Each row has a name. Each piece below is followed by the name of the row it came from, unless a question asks for something else. Each question is about the rows just above it.

Columns, left to right: N Q V S
seda: -13.2  -64.4  -13.6  45.0
sus: -82.0  14.8  -57.1  -28.2
pef: 56.0  -20.0  12.7  28.9
sufur: 26.7  -57.1  14.8  11.3
Which column holds this, read top down? 45.0  -28.2  28.9 | S
26.7  -57.1  14.8  11.3 | sufur
Which column holds -64.4  14.8 top down? | Q
Which row holds 28.9  12.7  -20.0 read backwards? | pef
Which column holds this, read top down? 14.8  -20.0 | Q
Which column holds this, read top down? -57.1  12.7 | V

Columns, left to right: B L Y E G J F D A M
sadaf: 18.1  48.6  -30.7  -22.5  -23.4  -24.1  -12.0  91.1  -23.1  -4.1
guze: 74.4  -32.2  -20.7  -30.7  48.8  3.5  21.3  40.8  -26.9  -4.9
melis: 48.6  18.1  -30.7  48.8  -20.7  -12.1  7.2  -53.1  7.1  -41.8
Shuffled melis with one entry gone: 48.6  18.1  -20.7  -53.1  7.1  -30.7  -41.8  48.8  -12.1, missing | 7.2
-20.7  -30.7 is in which column, read top down? | Y
Which row holds 48.8  -30.7  -20.7 read backwards? | guze
-30.7  18.1  48.6 is which row, read backwards? | melis

Columns, left to right: C Z K R X W P H T
kad: 18.6  73.1  -23.3  9.9  83.7  -11.0  -8.3  11.2  -18.1
Papev: -19.4  -24.6  7.9  8.8  -27.5  -27.6  7.7  -24.4  16.3
letul: 16.2  -2.3  -9.3  6.0  -10.2  2.9  -10.0  30.9  1.8
befe: 1.2  59.7  -12.7  5.2  76.8  -7.5  5.6  -29.9  -25.7
Sozen: 2.7  -23.1  -0.2  3.7  -27.9  -5.0  10.7  -18.5  -7.6
fudu: 28.2  1.1  -11.6  -5.7  7.1  -11.9  6.2  0.8  -20.6
Kobag: 7.9  -35.7  9.1  -3.6  -46.1  1.0  -5.7  25.8  12.2
lal: -35.2  -21.1  -3.7  21.4  -30.8  16.4  -2.3  -9.3  20.2
viziz: -6.6  -23.1  5.2  -27.1  -25.9  2.9  10.1  -21.5  1.8
mezu: -44.1  -56.1  -0.3  10.0  -78.8  21.7  0.9  -9.1  18.4
Shuffled Papev with one entry gone: -19.4  16.3  7.9  8.8  -24.6  7.7  -24.4  -27.6, missing | -27.5
Shuffled Papev with one entry gone: -19.4  7.7  8.8  7.9  -27.6  16.3  -24.6  -24.4, missing | -27.5
-9.3  -2.3  16.4 is which row, read backwards? | lal

Columns, left to right: rubud vavab rugo fizi Lokif Rim Kebok defa
mume: 44.9  0.9  -0.1  9.3  16.0  14.0  44.6  8.9
Luv: 27.3  -0.1  -0.3  0.1  15.9  17.5  31.0  2.1
Rabaz: -0.3  7.6  1.3  -0.4  -0.7  2.6  2.1  19.2
sozu: -0.2  9.0  16.0  -0.2  36.7  -0.1  29.7  1.0
Kibu: 27.3  -0.1  -0.4  0.1  15.9  17.5  31.0  2.1
toduz: 15.8  12.8  0.9  -0.3  2.4  1.6  16.5  7.8
sofug: 0.1  -0.2  5.2  0.1  19.0  2.6  54.6  4.9
nutel: -0.3  7.6  1.3  -0.4  -1.4  2.6  2.1  19.2
vunu: 1.7  23.9  4.1  -0.1  -0.1  0.0  0.3  10.6
katug: 27.3  -0.1  -0.3  0.1  0.2  31.3  68.3  35.2
seveg: -0.1  28.9  9.5  -0.3  5.2  -0.1  2.9  10.4
-0.1  -0.3  1.3  16.0  -0.4 is in which column, read top down? | rugo
Which column holds this, read top down? 2.1  19.2  1.0  2.1  7.8  4.9  19.2 | defa
vunu without one entry, shuffled: 23.9  10.6  0.3  1.7  -0.1  4.1  -0.1. Gone: | 0.0

Columns, left to right: tid Voku gilu Dufu bazof
fene: 11.2  50.0  9.8  -10.5  -6.9
kiba: 21.3  -25.2  -39.7  10.3  7.5
der: 40.5  15.9  -29.4  43.3  30.1
sedob: -33.5  45.7  -1.3  94.3  3.8
vok: 26.9  -23.4  -1.3  94.3  34.8
mav: -27.3  -0.3  68.1  14.3  4.1
26.9  -23.4  -1.3  94.3  34.8 is in which row? | vok
Which column holds this, read top down? -6.9  7.5  30.1 | bazof

Columns, left to right: mumel ranor vabid bav
Ragob: 39.1  26.5  68.5  42.5
pufim: 27.4  17.3  40.5  -74.8
Revo: -37.1  -24.5  -57.9  -47.6
Lan: -46.5  -29.2  -72.2  -16.7
Sulan: -40.9  -29.1  -75.6  0.8
Gorug: 7.9  13.4  83.5  83.4
roso: -73.1  15.3  43.7  -73.2
gaf: 43.0  32.1  73.1  18.4
gefu: -13.3  -9.3  -24.8  -85.6
bif: -3.1  -10.3  -17.2  -88.2
fisat: 35.7  20.7  55.4  -64.1
nuf: -25.9  -12.9  -29.4  81.9
Which entry of Gorug is missing from 13.4  83.5  7.9? | 83.4
Which column holds 15.3  32.1  -9.3  -10.3  20.7 top down? | ranor
Shuffled Gorug with one entry gone: 83.4  7.9  13.4, missing | 83.5
Which column holds this, read top down? 40.5  -57.9  -72.2  -75.6  83.5  43.7  73.1  -24.8  -17.2  55.4  -29.4 | vabid
Gorug without one entry, shuffled: 7.9  83.5  13.4. Gone: | 83.4
roso without one entry, shuffled: 43.7  -73.1  15.3. Gone: | -73.2
-37.1  -46.5  -40.9  7.9  -73.1  43.0  -13.3  -3.1  35.7  -25.9 is in which column, read top down? | mumel

Columns, left to right: rab movi Kef nam
Votud: 2.4  46.3  22.0  -11.3
deze: -1.3  -12.0  1.8  -5.0
Tunim: 3.0  1.2  6.8  21.5
Ribo: 1.8  -13.0  -12.9  -12.8
Pelin: 75.2  8.8  -1.4  -19.2
bos: 1.5  -17.0  -17.1  9.0
Which entry of Ribo is missing from 1.8  -12.9  -13.0? | -12.8
Which row holds this, read backwards? 9.0  -17.1 | bos
Which row holds -5.0  1.8  -12.0 read backwards? | deze
Shuffled Ribo with one entry gone: -13.0  -12.8  1.8, missing | -12.9
Shuffled bos with one entry gone: -17.1  9.0  1.5, missing | -17.0
46.3  -12.0  1.2  -13.0  8.8 is in which column, read top down? | movi
1.8  -12.0  -1.3 is which row, read backwards? | deze

Columns, left to right: fem tuz pini Nit
tedo: -25.0  -42.2  23.9  -0.7
devi: 17.1  28.9  -18.8  37.7
dofa: 16.1  -15.3  -7.3  -63.9
bek: -1.3  -12.5  20.9  -27.9
Suf: -47.8  -1.0  18.1  -2.2
dasod: 25.4  -56.5  -28.2  -31.4
gatam: 5.8  29.8  -3.2  -19.3
beve: 15.8  -29.9  15.7  -44.3
zogun: -24.5  -39.4  8.1  27.5
dem: 87.5  87.6  -4.4  27.0
gudi: -74.6  40.1  30.6  23.5
Which entry of zogun is missing from 8.1  -39.4  -24.5? | 27.5
Shuffled dem with one entry gone: 27.0  87.5  -4.4, missing | 87.6
Which column holds -47.8  25.4  5.8 top down? | fem

Columns, left to right: Zeko Sebi Vigi tiz beze Nuveg zigo Sogi vogig
vof: 3.8  -5.5  12.0  5.9  18.1  61.5  -27.8  -38.5  71.2
mus: 18.2  6.7  33.4  18.1  61.5  5.9  75.6  -37.5  18.2
Gepab: 25.3  -5.5  12.0  5.9  18.1  61.5  -27.8  71.2  -38.5
Masif: 3.8  -5.5  12.0  5.9  18.1  61.5  -27.8  71.2  -38.5
mus without one entry, shuffled: 75.6  61.5  33.4  -37.5  6.7  18.2  5.9  18.2. Gone: | 18.1
25.3  -5.5  12.0  5.9  18.1  61.5  -27.8  71.2  -38.5 | Gepab
Masif without one entry, shuffled: 12.0  5.9  61.5  -27.8  71.2  -5.5  -38.5  18.1. Gone: | 3.8
6.7  -5.5 is in which column, read top down? | Sebi
mus without one entry, shuffled: 18.2  33.4  18.2  6.7  -37.5  75.6  61.5  5.9. Gone: | 18.1
61.5  18.1  18.1 is in which column, read top down? | beze

Columns, left to right: pupob kuzon lave riguz Menub Rud
ber: 14.5  22.1  22.0  32.1  7.1  22.0
vezep: 14.5  22.1  19.1  19.2  7.1  5.5
Zamen: 14.5  22.1  19.1  32.1  32.3  5.5
Bef: 28.0  25.0  43.1  60.9  30.0  8.3
Which entry of ber is missing from 22.0  7.1  14.5  32.1  22.0? | 22.1
22.1  25.0 is in which column, read top down? | kuzon
Which column holds this, read top down? 7.1  7.1  32.3 | Menub
Shuffled ber with one entry gone: 32.1  22.0  14.5  7.1  22.0, missing | 22.1
Which column holds 5.5  5.5 top down? | Rud
Zamen without one entry, shuffled: 32.1  19.1  22.1  5.5  32.3. Gone: | 14.5
vezep without one entry, shuffled: 5.5  7.1  14.5  22.1  19.2. Gone: | 19.1

Columns, left to right: dosom bipa nufur divud Roz
lova: -90.0  -4.6  -56.9  19.9  2.3
sosil: -31.9  -43.0  19.9  -56.9  12.2
guni: -31.9  -43.0  19.9  -43.1  19.7
pasi: -90.0  -4.6  57.4  10.9  2.3
guni without one entry, shuffled: -31.9  19.7  19.9  -43.1. Gone: | -43.0
Where do -31.9  -43.0  19.9  -56.9  12.2 appear? | sosil

Columns, left to right: nev Bomus dogo zavor
pobu: 64.6  19.5  64.5  19.0
nibo: -25.6  21.9  75.4  22.0
nat: -23.6  19.9  71.4  21.2
Which row holds 64.5  19.5  64.6 read backwards? | pobu
71.4  19.9 is which row, read backwards? | nat
Which entry of pobu is missing from 19.5  64.6  19.0? | 64.5
Which column holds this, read top down? -25.6  -23.6 | nev
Shuffled pobu with one entry gone: 19.5  19.0  64.6, missing | 64.5
21.2  71.4  19.9 is which row, read backwards? | nat

Columns, left to right: mez gozef tam Labeg Vud
gebem: -23.8  -13.6  40.6  5.4  39.3
Fikos: 15.1  -32.1  -2.9  -32.0  -8.8
Voleg: 37.6  61.6  -18.4  30.1  0.4
muve: 37.6  61.6  0.5  -10.8  -12.4
dini: -77.9  19.1  -18.4  30.1  0.4
bam: 81.2  -18.4  19.1  40.1  -4.8
Which column holds 30.1  40.1 top down? | Labeg
Which column holds this, read top down? -8.8  0.4  -12.4  0.4  -4.8 | Vud
-18.4  61.6 is which row, read backwards? | Voleg
37.6  61.6  0.5  -10.8  -12.4 | muve
Which row holds this, read backwards? -18.4  81.2 | bam
Which column holds -2.9  -18.4 top down? | tam

Columns, left to right: kapov Bib bote lagi
bava: -16.3  75.1  -8.8  26.5
kaduv: -16.2  75.1  -41.4  -22.7
Difim: 9.5  54.3  -41.5  -24.7
Teli: 7.3  58.8  -56.9  -17.4
Tizov: -44.6  75.9  -39.1  40.8
kugo: 49.4  -48.1  46.3  -14.1
Paner: -12.3  -16.2  75.1  -41.2
pugan: -12.3  -16.2  19.6  -10.3
tet: 14.7  -28.0  10.6  -27.9
Which column holds this, read top down? -41.4  -41.5  -56.9  -39.1  46.3  75.1 | bote
Which row holds -12.3  -16.2  75.1  -41.2? | Paner
Which entry of Teli is missing from -56.9  58.8  -17.4? | 7.3
Shuffled Tizov with one entry gone: 75.9  40.8  -44.6, missing | -39.1
bava without one entry, shuffled: 75.1  26.5  -8.8. Gone: | -16.3
Which row holds this, read backwards? -41.2  75.1  -16.2 | Paner

Columns, left to right: rif Zilir busad noz zude Pom fatig
guno: 51.1  -11.0  -81.9  -14.0  30.7  -18.4  -34.7
tozo: 55.7  -18.4  30.7  16.0  -81.9  -11.0  6.9
paked: 51.1  -11.0  -81.9  16.0  30.7  -18.4  -34.7
neget: 28.5  52.8  -20.1  45.9  24.6  65.6  -4.3
lobov: 23.4  37.4  -11.6  34.5  -12.7  28.0  34.6
-34.7  -18.4  30.7  -14.0  -81.9  -11.0 is which row, read backwards? | guno
51.1  -11.0  -81.9  16.0  30.7  -18.4  -34.7 | paked
-81.9  30.7  -81.9  -20.1 is in which column, read top down? | busad
Shuffled lobov with one entry gone: 34.5  -11.6  23.4  -12.7  28.0  37.4, missing | 34.6
Which entry of neget is missing from 65.6  52.8  45.9  28.5  -4.3  -20.1? | 24.6
Which entry of guno is missing from 51.1  -11.0  -81.9  30.7  -14.0  -34.7? | -18.4
23.4  37.4  -11.6  34.5  -12.7  28.0  34.6 | lobov

Columns, left to right: Sokig tobuk guzu sise kava
bifus: 1.5  27.7  -25.8  -59.4  -3.8
pive: -25.9  -67.5  52.5  38.4  -7.6
buzeg: -20.6  18.2  -49.7  -68.7  15.9
Nasi: -5.5  -8.7  -7.1  -5.8  14.7
sonol: -34.9  2.5  36.5  17.5  9.2
mival: -12.2  2.7  54.2  28.6  -19.9
Fanet: 36.4  -10.7  -14.2  -16.9  -18.6
guzol: -29.0  -23.6  48.0  -39.2  -23.6
lotu: -18.3  34.0  0.2  -24.1  -12.9
vugo: 56.4  72.7  -18.4  34.0  -28.6
soki: 13.8  -15.5  13.3  -24.2  -17.3
gedus: -0.7  8.6  21.5  65.7  -5.0
Which column holds 1.5  -25.9  -20.6  -5.5  -34.9  -12.2  36.4  -29.0  -18.3  56.4  13.8 top down? | Sokig
34.0  -18.4 is which row, read backwards? | vugo
Which column holds this, read top down? -8.7  2.5  2.7  -10.7  -23.6  34.0  72.7 | tobuk
Which row holds this, read backwards? -18.6  -16.9  -14.2 | Fanet

Columns, left to right: Muk luvi gudu kun dofur nedi nikuz labag ves vis
duzo: -60.0  24.5  82.4  9.2  60.2  -11.9  -27.4  20.9  2.5  25.2
luzov: -22.3  60.7  47.0  39.7  25.0  -3.5  37.2  -12.1  -3.2  14.9
taze: 4.2  -23.1  42.8  19.2  14.5  4.1  14.6  -20.3  29.5  -89.7
Rig: 21.4  13.6  64.9  -24.5  20.0  -9.1  -24.5  -30.1  25.0  -9.5
mugad: 1.6  77.4  54.3  -53.4  26.4  -50.2  -0.7  -0.8  3.1  -45.0
sutin: 27.5  28.8  64.4  33.4  8.6  -1.9  26.1  -28.8  11.1  -34.3
zetir: -48.2  22.2  95.0  -19.1  26.6  -55.5  61.6  39.8  9.4  -19.1
Which entry of zetir is missing from 95.0  61.6  -48.2  -19.1  39.8  22.2  -19.1  -55.5  26.6? | 9.4
Which row holds this, read backwards? -45.0  3.1 | mugad
Which column holds 82.4  47.0  42.8  64.9  54.3  64.4 top down? | gudu
Which entry of mugad is missing from 77.4  26.4  -0.8  1.6  -50.2  -53.4  54.3  3.1  -45.0? | -0.7
-12.1  -20.3  -30.1 is in which column, read top down? | labag
Shuffled taze with one entry gone: 19.2  -20.3  4.2  29.5  4.1  -89.7  42.8  14.6  -23.1, missing | 14.5

Columns, left to right: tosi nisi Gak tul duruv Dop gir
Las: 4.2  -1.9  10.3  0.2  1.0  15.7  -9.0
nido: -18.7  -9.7  3.8  -36.4  -39.9  -28.6  5.2
pizos: 26.0  35.9  -1.2  24.1  32.7  19.4  -5.3
sib: -46.7  -41.6  11.6  -7.1  -14.0  -0.7  -50.5
Puda: -40.9  -11.0  -0.9  -16.0  -10.1  -18.6  -16.4
siz: -40.9  -11.0  -0.9  -23.8  -49.1  -32.8  -59.7
Kuzu: 56.5  27.9  -7.1  13.5  16.1  6.6  37.2
vemum: -40.9  -11.0  -0.9  -23.8  -49.1  -1.2  -59.7
sirir: -77.7  -66.5  9.4  -23.6  -38.1  9.5  7.8
bibes: 53.6  42.3  -11.4  25.8  35.0  11.8  66.4
Shuffled sirir with one entry gone: -77.7  -66.5  -38.1  9.4  7.8  -23.6, missing | 9.5
Which column holds this, read top down? -5.3  -50.5  -16.4  -59.7  37.2  -59.7  7.8  66.4 | gir
-16.4  -59.7 is in which column, read top down? | gir

Columns, left to right: ramo kelel bub kepu mupo bili Dezi ref
Fanug: 16.5  4.9  12.3  54.6  54.5  -93.6  -7.0  51.9
norin: 21.0  -24.8  15.7  60.5  4.4  -77.9  -24.7  0.2
Bogig: -24.7  5.7  0.2  -24.7  15.7  -77.9  60.5  4.4
Which column holds 54.5  4.4 top down? | mupo
Which entry of Fanug is missing from 4.9  16.5  51.9  12.3  -7.0  -93.6  54.5? | 54.6
54.6  12.3  4.9 is which row, read backwards? | Fanug
-77.9  15.7  -24.7  0.2  5.7 is which row, read backwards? | Bogig
5.7  -24.7 is which row, read backwards? | Bogig
Shuffled Bogig with one entry gone: 60.5  5.7  0.2  -77.9  -24.7  15.7  -24.7, missing | 4.4
0.2  -24.7  -77.9  4.4  60.5  15.7 is which row, read backwards? | norin

Columns, left to right: tib tosap pedi Poko Vub
vaz: 25.6  -29.9  33.1  41.4  -34.0
notat: 29.0  96.3  -35.5  26.1  -14.0
Gevu: 45.0  31.0  20.2  33.7  -55.0
zof: 81.7  7.6  31.6  -4.5  31.7
Fam: 16.9  -17.0  -47.2  51.7  4.8
Gadad: -11.7  8.4  6.7  49.7  -84.7
Nilep: -47.6  33.6  -22.4  -4.7  -10.7
Gofel: -33.3  0.6  -10.9  -58.3  47.8
Which row holds 0.6  -33.3 read backwards? | Gofel
zof without one entry, shuffled: 81.7  -4.5  31.7  7.6. Gone: | 31.6
Which column holds 31.7  4.8  -84.7  -10.7  47.8 top down? | Vub

Columns, left to right: tizil Gis Zano vutuv pizef Koniv fufuf
sevu: 2.3  14.3  0.6  0.7  3.4  -32.2  -11.2
dapok: 14.3  2.3  3.4  -1.0  0.6  -5.7  1.7
sinub: 14.3  -52.5  13.9  -53.1  26.6  -16.0  -20.7
Which entry of sevu is missing from 14.3  3.4  -11.2  2.3  0.7  -32.2? | 0.6
Which entry of sinub is missing from -53.1  -52.5  14.3  26.6  -16.0  -20.7? | 13.9
Which row holds 0.6  -1.0  3.4  2.3  14.3 read backwards? | dapok
Which column holds this, read top down? 0.6  26.6 | pizef
Which row holds -11.2  -32.2  3.4  0.7 read backwards? | sevu

Columns, left to right: Zudo Perul tazok Busi Dener bom
kalu: 6.6  19.1  -40.6  18.8  71.3  19.7
Dukev: -40.6  6.6  19.1  67.1  -8.7  -8.8
dur: 6.6  19.1  -40.6  -9.4  71.3  19.2
Shuffled dur with one entry gone: 71.3  19.2  -40.6  -9.4  6.6, missing | 19.1
Which column holds this, read top down? -8.8  19.2 | bom
Dukev without one entry, shuffled: -40.6  67.1  -8.7  6.6  19.1. Gone: | -8.8
6.6  19.1  -40.6  18.8  71.3  19.7 | kalu
Which column holds this, read top down? -8.7  71.3 | Dener
Shuffled kalu with one entry gone: 18.8  19.1  6.6  -40.6  19.7, missing | 71.3
Which row holds this, read backwards? -8.7  67.1 | Dukev

Columns, left to right: lurag fevi funak fefat
fako: -30.4  -28.3  16.6  -30.4
fizad: -6.6  -4.2  -64.5  -6.6
lubo: -4.2  -64.5  -6.3  66.8
Zefu: 2.4  84.5  70.9  2.4
Which row holds 16.6  -28.3  -30.4 read backwards? | fako
Which column holds -64.5  84.5 top down? | fevi
Which row holds -6.6  -64.5  -4.2 read backwards? | fizad

Columns, left to right: Nuku zif zaru moz fur
fid: 21.4  -23.0  -29.5  1.3  3.9
tukav: 1.3  -29.5  -23.0  21.4  13.9
pum: 4.2  70.0  6.0  -6.5  25.9
tukav without one entry, shuffled: -23.0  13.9  21.4  -29.5. Gone: | 1.3
Which column holds this, read top down? -29.5  70.0 | zif
Where do 1.3  -29.5  -23.0  21.4  13.9 appear? | tukav

